Each row below holds a small network's activations on one input, seen along a few directions.
Each table varies a few parts of the input and shows all the possible inputs, shuffled.
Descriptions start from the smaller parts, as in this example, which fits no table here: one of 4 places along a line, together with either a single point or (one of 2 separate values, together with one of 5 places around a ring) or one of 11 places around a ring.
Shared parts are said once, and a part with two or three values counts as separate values.

Rows:
r1: [ -8   3  12   5   3 -11   1  10 -13   3 -25 -18 -16  13 -15   6  19 -14
  -3  20]
r2: [ -2  -9   4   7   3   2 -22   6   5  -6   3  20  -7 -18 -34  -9  -5   9
 -10 -11]
r3: [-14  -3   9   3  10  -4 -18   8  -5  -8  17  21 -32 -25 -28 -11 -16   2
  -4 -12]
r4: [ -5  -5  -4  14  -7   9 -15  -2  11 -16   8  22  -6 -14 -29 -14  -3  13
 -16  -7]
r5: [  4  -7  -8   8 -10   9  -8  -6   7  -3 -11   5  23   2   1  -2   8   4
 -10  -3]
r6: [ -6  -5   9   8   1  -3 -11   4  -4 -17  28  20 -32 -18 -21  -6 -17  14
   1  -8]
r7: [-18   1   2  11  -1   3 -13   0   1 -18  23  23 -32 -20 -22 -16 -14   6
  -9  -8]
r8: [  4   4 -14  -6  -2   9   9 -10   6   9  -5  -8  24   7  20  -1   6  -4
  -1   0]
r9: [ 15 -13  -1   5  -7   3  -7  -2   2  -2  -6   2  22   5   3   7   5  13
   0  -3]
r10: [  1   1  13  10  -6 -10   8   5 -13  -6 -14 -20 -15  20  -8   9  17  -1
   2  23]
r11: [ 15  -3  -6  -9   0   2  10  -6   1  10   0 -11  23  10  22   8   3   5
   8  -1]
r12: [-10   7   5  14  -8  -4   7   2  -8  -7 -19 -18 -15  17 -10   1  20 -11
 -10  25]
r13: [  8  14  -3 -22   4  -6  31  -5  -1  13  10 -18   8  16  48  12 -10 -10
  22   1]
r14: [  6   0  -7 -14   8   1   2  -2   1  20 -11 -10  23   2  15   4   4  -7
   5  -3]
r15: [  7 -11   3  11  -5   3 -15   3   5 -15  13  18  -7 -12 -27  -4  -6  21
  -5  -8]
r16: [ -1  17  -3 -26  13  -6  24   0  -1  23  -2 -17   8   7  42   8 -10 -22
  20  -1]
r17: [ -2  21 -10 -18   2   2  31  -9   3  13   5 -15   9  13  47   2  -7 -20
  13   2]
r18: [  6 -12  -1   0   1   2 -14   2   2   8 -16   3  22  -2  -4   4   6   1
  -4  -6]
- What do these inputs look like to the network? => one of 3 separate values, together with either a single point or one of 5 places along a line
- The inputs of r8 and r11 match in every part but the choice among 3 separate values. If r7 is changed in the same way as r8 into r11, which row does it become? => r6
- Which other rows does r12 become when the choice among 3 separate values takes its other values? List them by row number. => r1, r10

Rows:
r19: [-13   0  14  25  -9  -5  -8   7  -7 -27   4   7 -41  -2 -40  -7   6   7
 -13  14]
r20: [  6  13  -4 -25   9  -4  25  -4   0  14  19  -8   4   3  46   8 -21  -9
  25  -8]
r21: [  5 -14 -15   2  -3  17 -21 -10  16  -5  20  33  23 -25  -2 -12 -17  18
  -8 -29]
r22: [-13  23   3 -19  14 -10  24   3  -8  14   4 -18 -22   5  24   2  -8 -26
  16   9]
r23: [ 13 -20  -5  14  -6  11 -26   0  11  -6  -9  15  21 -10 -37  -5  11  23
 -16  -7]
r24: [ 13   4 -19 -20  -1  10  15 -13  13  18   0  -3  45   6  50   5  -8  -5
  10 -14]
r25: [  3  -2   6   4  -4  -8   5   4 -13  10 -39 -29  15  27   8  15  29 -14
  -2  23]
r26: [ 20  -3  -9  -7  -3   4  10  -5   6  17 -25 -21  43  21  16  10  20   0
   0   7]
r27: [-20   6  10   2  11  -6  -9   8  -3 -10  21  18 -44 -22 -28 -14 -18  -3
  -3  -8]
r28: [ -2  -4   1  -4   6   1 -10   0   4 -10  39  28 -18 -26  -5  -9 -30  14
   5 -25]
r29: [ -3 -18  12  25  -8  -3 -29  10  -6 -13 -24   7  -7  -2 -45   0  19   9
 -18  10]
r30: [ -8  15   6   4  -5  -9  24   0 -13  -3 -11 -30 -20  26  12   8  16 -14
   4  30]
- The inputs of r22 and r24 match in every part but one. If r27 is changed in the same way as r22 into r24, which row does it become? => r21
- What do these inputs look like to the network? => one of 2 separate values, together with one of 6 places around a ring
- Which other rows does r20 become when the choice among 2 separate values takes its other values? List them by row number. => r28

Rows:
r31: [ -5  -4   5  14  -4  -3 -10   7  -6   1 -35 -13   2  11 -26   2  28  -8
 -15  19]
r32: [  0 -18  -2  17  -6  11 -31  -2  11 -25  33  44 -11 -33 -35 -16 -21  31
 -13 -26]
r33: [ 11  -6  -8 -20  11   5  -5  -3  10  13  19  16  22 -18  18  -1 -23   6
  11 -28]
r34: [-17   9   7   0   7  -6  -1   6  -5  -2   3   2 -28  -8 -12  -7  -6 -12
  -2   3]
r35: [ -2 -15  12  35 -15  -2 -21   7  -7 -24 -21  -1 -16   7 -56  -2  29  16
 -23  22]
r36: [-14  -1  14  21  -5  -5 -12   8  -6 -28  17  16 -47 -12 -41 -10  -5  11
  -9   5]
r37: [ 11   8  -6  -4 -10  -1  27  -7  -4  13 -32 -38  31  38  38  17  27 -14
   5  25]
r38: [ -4   9   7 -14  11 -11  12   6  -9  11   3 -12 -14   3  15   6  -7 -13
  14   3]
r39: [ -3  -7  -9  -6   7  10 -19  -3  13   1  19  30   8 -29  -7 -14 -21   7
  -5 -29]
r40: [ 16   7 -22 -25   2  12  21 -16  17  15  23   4  37  -2  53   1 -21   3
  16 -22]
r41: [  7  -4   7   1   0  -8   3   6 -10  13 -36 -26  16  22   2  15  26  -9
   1  19]
r42: [  0  21  -6 -18   2  -3  37  -8  -3  11   8 -24   1  19  51   8  -5 -17
  19   9]
- The inputs of r40 and r37 match in every part but one. If r33 is changed in the same way as r40 into r37, which row does it become? => r41
- What do these inputs look like to the network? => one of 3 separate values, together with one of 4 places along a line
- Which other rows does r34 become when the choice among 3 separate values takes its other values? List them by row number. => r31, r39

Rows:
r43: [ 18 -19   4   1  11   8 -29   8  11  -3  22  40   6 -33 -41 -11 -18  24
  -5 -33]
r44: [ 14   4   6  16 -11  -4  21   3  -7 -15  -3 -31 -14  29  -8  11  22  15
   4  36]
r45: [  1   2 -21 -27  16  10   4  -9   4  35  -7  -8  41  -7  41  -2  -4 -13
  11 -12]
r46: [  3  12 -13 -19   6   6  11  -1   5  29 -36 -17  44  11  29   6   8 -29
   7   1]
r47: [ -5 -14  -8   4  10  11 -32   2   5   2   3  19   1 -27 -42 -18   2   8
 -24 -18]
r48: [-31  13   7 -13  20  -9  -1   6 -15   8  20   1 -42 -18   1  -8 -18 -24
   5  -1]
r49: [-10   6  27  -1  16 -27   5  21 -31   4 -16 -22 -47  10 -11  16  11 -13
  16  21]
r50: [ 12   7 -10  -3  -9   8  21 -10  14 -17  44  14 -10  -7   5  -4 -25  26
  14 -10]
r51: [ -4  23  -7  12 -15   7  24  -6  12 -13  -4 -11 -13  17  -4  -9  11  -6
  -7  26]
r52: [-14  -5   0  27 -21   5 -15   0   6 -21 -24  12  -1   2 -17  -5  11  -3
 -22  13]
r53: [ 12   0  -5 -15  -2   2  16 -12  13  -6  31  13  14   2  38   3 -24  14
  12 -26]
r54: [  8 -17   1  16 -15   9 -22  -2   6 -26  28  39   2 -22  -6  -2 -19  25
   2 -23]
r55: [ -9   8  16 -19  19 -18   0  13  -7   0  36  15 -39 -26   3  -3 -44  -8
  20 -19]
r56: [ -6  14 -18   5  -7  12  17 -17   6  -9  28  -3 -14  -1   5 -13  -2   7
  -3   9]
r57: [ 25  -8  -1 -18   5 -10   8   4 -10  30 -33 -33  39  21  25  28  22 -14
  16  12]
r58: [ -3  16  -2   1 -11   3  23  -8   3   0 -15 -13  14  24  25  -2  11 -18
  -9   8]
r59: [ -5   6 -12  -7  -1   7  15 -19   1   3  15  -5  12   7  36  -8  -1  -4
  -3  -7]
r60: [  8 -23  18  14   3  -9 -29  10  -8   1 -28  -7   1   2 -58   5  27  19
 -11   9]
r61: [ 20  -3 -12 -34  16   5   2  -2  20  30   9   9  41 -12  46  10 -28   6
  24 -29]
r62: [  5 -23  16  32 -19  -5 -20   5 -16 -20 -23  -6  -2  17 -22  11  22  18
  -6  23]
r63: [-12 -12  -9  21 -13  12 -23  -9  -1 -19   9  19  -3 -16  -7 -10   1   8
 -17  -5]
r64: [ 17  -4   9   4 -11 -11  21   0 -14   0 -13 -31  11  36  21  19  22   0
   1  19]
r65: [-12  -5  -1  10   2   0 -24  10  14  -1 -29  11   3 -10 -53 -12  14  -2
 -28  -1]
r66: [-31  21  15  -4  12 -12   8  15  -9   6 -13  -5 -44   1  -8  -3  -2 -37
   4  11]
- The inputs of r44 and r56 match in every part but one. If r49 is changed in the same way as r44 into r56, which row does it become? => r48
- What do these inputs look like to the network? => one of 4 places along a line, together with either a single point or one of 5 places along a line
- Start at r47 and move only the place on the line of 5, one step at a time. The first step leads to r63. Which rows follow, in order? => r56, r59, r45
- Which other rows does r59 become when the place on the line of 4 takes its other values? List them by row number. => r53, r58, r64
- Which other rows does r43 become when the place on the line of 4 takes its other values? List them by row number. => r47, r60, r65
